A small network was shown many inputs. Here are its activations along a few directions, one row for each input.
Each table varies a few parts of the input and shows all the possible inputs, shuffled.
Descriptions start from the smaller parts, as in this example, which fits no table here: one of 2 separate values, together with either a single point or one of 11 places around a ring or (one of 5 places around a ring, together with one of 6 places along a line).
Shared parts are said once, and a part with two or three values counts as separate values.

Other details of the inputs vary at random and push rows far along two fixed directions, the same in every table; ignore that.
These rows show it; all are for the same input, with only those details redrawn:
| -27 |  34 |  15 | -52 | -10 | -13 |  10 | -24 | -32 | -10 | -62 |  22 |  14 | -24 | -16 |
|  33 | -21 |  23 |  -6 | -23 |  -5 | -44 | -43 |  -5 |  11 |  -9 |  -3 | -10 | -19 |  -6 |
|  26 |  -1 |  23 | -32 | -23 | -15 | -33 | -71 | -22 |  -2 | -56 |   6 |   1 | -44 |   0 |
|  28 | -37 |  20 |  22 | -20 |   7 | -46 |   3 |  15 |  25 |  49 | -11 | -21 |  17 | -17 |
| -51 |  48 |  11 | -59 |  -5 | -11 |  29 |   3 | -35 | -11 | -60 |  28 |  19 | -11 | -24 |

A family of inputs:
r1: |  46 | -35 | -13 |  32 | -28 |  15 | -15 |   2 |  35 |  23 |  38 |  -6 | -43 |  17 |   4 |
r2: |  -6 |  40 | -14 | -17 |  39 |  15 |  38 | -32 | -27 | -26 | -51 |  27 |  48 | -41 |  21 |
r3: |   6 |  32 |  20 |   9 |  37 |  13 |   3 |  -9 | -24 | -11 | -22 |  13 |  42 |  -5 |  -3 |
r4: |  27 | -52 |  -7 |  37 | -40 |   8 |  -9 |  -2 |  25 |  -5 |  33 | -33 | -41 |  36 |  28 |
r5: | -78 |  42 |   4 | -34 |   4 |   5 |  43 |  78 | -15 |   2 |   7 |  25 |  11 |  40 | -43 |
r6: |  26 | -13 | -12 | -35 | -23 |  -6 | -12 | -77 | -11 |  -6 | -44 |  12 |  -4 | -60 |  19 |
r7: | -18 |  10 | -18 | -33 |   4 |  -8 |  10 | -15 |   1 |  20 | -25 |  10 |  -8 |  -3 |   7 |
r8: |   7 | -30 | -23 |  65 |  14 |  19 | -22 |  56 |  43 |   9 |  96 |  -7 | -15 |  10 |  -3 |
r9: |   8 | -19 |  30 | -25 | -35 | -23 | -27 | -76 | -31 | -31 | -60 | -22 |   4 | -23 |  23 |
r10: | -92 |  24 | -21 | -43 |   5 | -11 |  60 |  38 | -17 | -14 | -26 |  -2 |   5 |  44 |  13 |
r11: | -22 |  56 | -21 |  12 |  41 |  27 |  70 |  46 |  -5 | -13 | -21 |  27 |  28 |  21 |   2 |
r12: | -43 |  50 | -15 |   7 |  60 |  17 |  81 |  96 |  -3 |  -5 |  32 |  10 |  42 |  47 | -21 |
r13: |  24 | -21 | -10 |  66 |  53 |  32 | -10 |  41 |  36 |  36 |  83 | -11 |   5 |  51 |  13 |
r14: |  47 | -18 | -17 |  67 |   1 |   7 | -25 |  14 |  42 |   5 |  37 |  -9 | -29 |  -7 |  10 |
r15: |  26 |  13 | -13 |  -3 |  22 | -26 | -30 | -68 |   3 |  -3 | -60 |   1 |   5 | -64 |  32 |
r16: |  28 |  17 |  19 |   2 |   5 | -23 | -44 | -62 | -15 | -21 | -58 |   3 |  15 | -67 |   6 |
r17: | -62 |  37 | -20 | -41 |   9 |  -7 |  74 |  81 |  -4 |   3 |  12 |  13 |   6 |  34 | -33 |
r18: | -13 | -67 | -13 |  36 | -26 |  19 |  -5 |  41 |  25 |  -2 |  91 | -30 | -27 |  52 |  15 |
r19: |  27 | -59 |   3 |  21 | -28 | -13 | -11 |   1 |  15 |  -3 |  49 | -50 | -24 |  30 |  18 |
r20: | -40 |  49 | -19 |  -9 |  33 | -20 |  49 |  60 |   1 | -19 |  -6 |   6 |  20 |  -8 | -18 |
Changing only one part turns r4 into r19. The same change can be made to r14. Which row results?
> r20
Describe the family of inputs behind these rows.
> one of 4 places along a line, together with one of 5 separate values
Change only the choice among 5 separate values in r3. List by row number the other rows that result.
> r2, r11, r12, r13
Change only the choice among 5 separate values in r1. List by row number the other rows that result.
> r5, r6, r7, r17
